A small network was shown many inputs. Here are its activations along a few directions, one row for each input.
In each table, some parts of the input vary, and every possible input appears once, in random order.
A made-up example of a description, with smaller parts first: one of 2 separate values, together with either a single point or one of 11 places around a ring or (one of 4 places along a line, together with one of 5 places around a ring).
Shared parts are said once, and a part with two or three values counts as separate values.
In the rows, 128 means zero.

Table:
r1: [ 96  51 149  52 183 117 108 141 126 121  98 166 184 141]
r2: [ 94  56 148  47 182 114 107 142 128 128  96 158 192 141]
r3: [147 199 121 199  68 149 155 115 123 113 154  90  56 109]
r4: [157 208  93 198  69 124 148 116 125 130 145  78  69 114]
r5: [125  42 161  84 197 129 114 141 156 172 132 200 200 155]
r6: [103  49 153  60 185 120  99 139 124 113 107 167 185 143]
r7: [110  55 112  71 184 101  94 134 115 136  91 160 208 149]
r8: [140 205 115 188  70 136 153 114 129 122 150  84  63 113]
r9: [100  55 135  48 186 101  99 135 135 134  87 156 194 133]
r10: [101  53 155  53 183 133 104 151 119 111 111 174 183 138]
r11: [175 194 130 225  80 160 166 116 156 165 187 119  64 128]
r12: [161 209  83 204  72 129 148 113 113 131 145  81  75 122]
r13: [150 199 127 190  70 162 153 127 118 106 164  96  50 112]
r14: [ 92  57 145  56 182 110  99 135 129 127  98 167 204 131]
r15: [103  57 125  70 178 101  94 139 129 134  88 162 204 134]
r16: [156 206 105 184  75 127 150 109 129 128 147  75  65 107]
r17: [143 204 119 186  68 143 158 118 127 122 149  79  58 116]
r18: [149 204 127 190  71 149 155 121 125 109 156  90  48 118]
Changing only one part turns r1 into r3. The same change can be made to r14. Which row results? -> r8
Describe the family of inputs behind these rows. -> one of 2 separate values, together with either a single point or one of 8 places along a line

Table:
r19: [114  77 167 103 174 107 129 121 191 192 127 177 186 135]
r20: [118  83 100  54 168  70  95 125 127 130  66 123 183 112]
r21: [ 66  96 150  97 128 135 107 127 101  69 109 130 162 114]
r22: [150  92 149  98 162 158 146 163 137 143 151 164 106 169]
r23: [136  94 173  79 157 140 151 145 169 151 144 157  98 147]
r24: [102 185  90 194  67 117 120  97 108 103 107  80 129 100]
r25: [114 192  93 170  77 100 123  83 130 121 104  51 112  76]
r26: [ 89  85 119  74 158  82  91 104 138 132  75 122 210  94]
r27: [172 151 141 135 127 162 160 151 139 130 168 144  68 160]
r28: [134 153 184 170 107 174 152 129 145 130 182 150 105 133]
r29: [155 179 135 226  87 142 160 100 149 163 175 124 109 127]
r30: [112  75 161 130 170 125 122 130 162 177 141 195 203 153]
r31: [110  94 194 130 144 166 141 138 145 137 166 174 144 144]
r32: [ 86  80 116  99 153  98  84 108 111 113  88 142 225 117]
r33: [181 182 109 175  97 120 163 114 167 185 161 101  67 125]
r34: [138 149 187 150 114 152 154 115 174 141 172 126  79 112]
r35: [156 183 137 200  91 128 163  94 177 182 164 102  93 106]
r36: [ 81 148 136 146  89 141 112 123 100  67 120 102 116 102]
r37: [106 107 131  48 142 111 117 139 114  95  92 104 128 111]
r38: [157 187  52 164  88 101 121 120  87 110 103  63  93 123]
r39: [152 146 161 124 120 145 160 142 172 140 157 134  54 134]
r40: [126 148 101 115 110 123 121 149  89  67 102  97  81 129]
r41: [ 93  95 119 101 134 146 104 152  70  71 103 139 152 131]
r42: [157 144 152 175 118 177 151 143 118 120 180 161  84 150]
r43: [152  74 135  85 182 104 126 133 177 203 128 166 159 150]
r44: [122  96 199 104 151 146 146 118 171 154 159 148 124 127]
r45: [114  96 111  71 145 124 111 158  86  79  91 117 128 135]
r46: [ 92 153 142 122 101 119 118 106 125  81 115  76  97  81]
r47: [190 188  90 184 102 136 163 134 139 173 167 119  81 154]
r48: [164  72 113 102 190 118 122 147 147 188 135 176 164 175]
r49: [111 152 117 100 105 112 122 138 118  84  99  82  75  99]
r50: [173 186 103 217  95 153 161 127 123 162 173 144 104 149]
r51: [130  88  79  67 171  91  90 147  99 122  72 134 197 141]
r52: [141  92 163 130 157 173 143 147 115 131 167 182 128 163]
r53: [141 191  73 147  86  86 127 104 119 119  96  53  86  97]
r54: [136 193  62 189  75 127 118 117  75 106 110  89 124 122]
r55: [113  79  85 104 162 108  80 134  81 113  85 151 213 135]
r56: [ 76 109 155  67 135 119 114 117 125  91 102 107 153  94]
r57: [114 154 110 141  98 151 114 141  69  67 119 113 112 125]
r58: [145  73 128 133 183 133 119 141 130 175 145 201 188 170]
Changing only one part turns r29 into r24. The same change can be made to r50. Which row results? -> r54
Describe the family of inputs behind these rows. -> one of 2 separate values, together with one of 4 places along a line, together with one of 5 places around a ring
Change only the place on the ring of 5 in r45. List by row number the other rows that result. -> r21, r37, r41, r56
Change only the place on the ring of 5 in r48. List by row number the other rows that result. -> r19, r30, r43, r58

Table:
r59: [ 41  34 163  13 171 101  96 127 128 102  66 128 196 112]
r60: [153  71 130 109 176 149 123 178 129 142 137 205 140 180]
r61: [140  96 196  76 176 166 127 149 129 114 167 192 144 145]
r62: [182 149 111 191 114 165 152 147 122 141 173 148  65 173]
r63: [ 59  32 151  20 179 125  97 152  82  56  82 157 178 131]
r64: [119  99 205  67 171 140 129 128 175 158 155 161 163 124]
r65: [153 221  65 219  54 145 126 133  80  71 133  74  43 124]
r66: [144 241 127 180  53 160 143 115  76  49 154  55  34  88]
r67: [136 240  85 199  40 105 143  85 133 134 124  41  81  61]
r68: [148  76 108 126 176 108 126 154 153 189 116 191 174 171]
r69: [148 158 187 159 109 149 157 104 180 147 185 110  74 123]
r70: [176 156  98 214 113 125 145 116 146 184 161 137 111 163]
r71: [ 73  45 126  33 187  74  80 108 135 139  56 137 243 102]
r72: [156 156 128 181 110 121 166 106 188 195 160 119  88 120]
r73: [109  84 152 109 161 117 143 132 189 205 124 170 175 128]
r74: [128 240 135 170  40 131 145  93 121  91 143  27  53  65]
r75: [ 92  27  84  68 191  71  71 135 107 119  46 158 241 151]
r76: [152 159 173 169 101 187 174 130 128 117 190 133  56 145]
r77: [153 243  40 224  45 110 134 102  93 125 119  56  92 106]
r78: [ 96  34  93  31 191 112  84 166  67  84  69 161 210 148]
Changing only one part turns r72 into r67. The same change can be made to r62. Which row results? -> r65
Describe the family of inputs behind these rows. -> one of 4 places along a line, together with one of 5 places around a ring
Change only the place on the line of 4 in r66. List by row number the other rows that result. -> r61, r63, r76
Change only the place on the ring of 5 in r64. List by row number the other rows that result. -> r60, r61, r68, r73
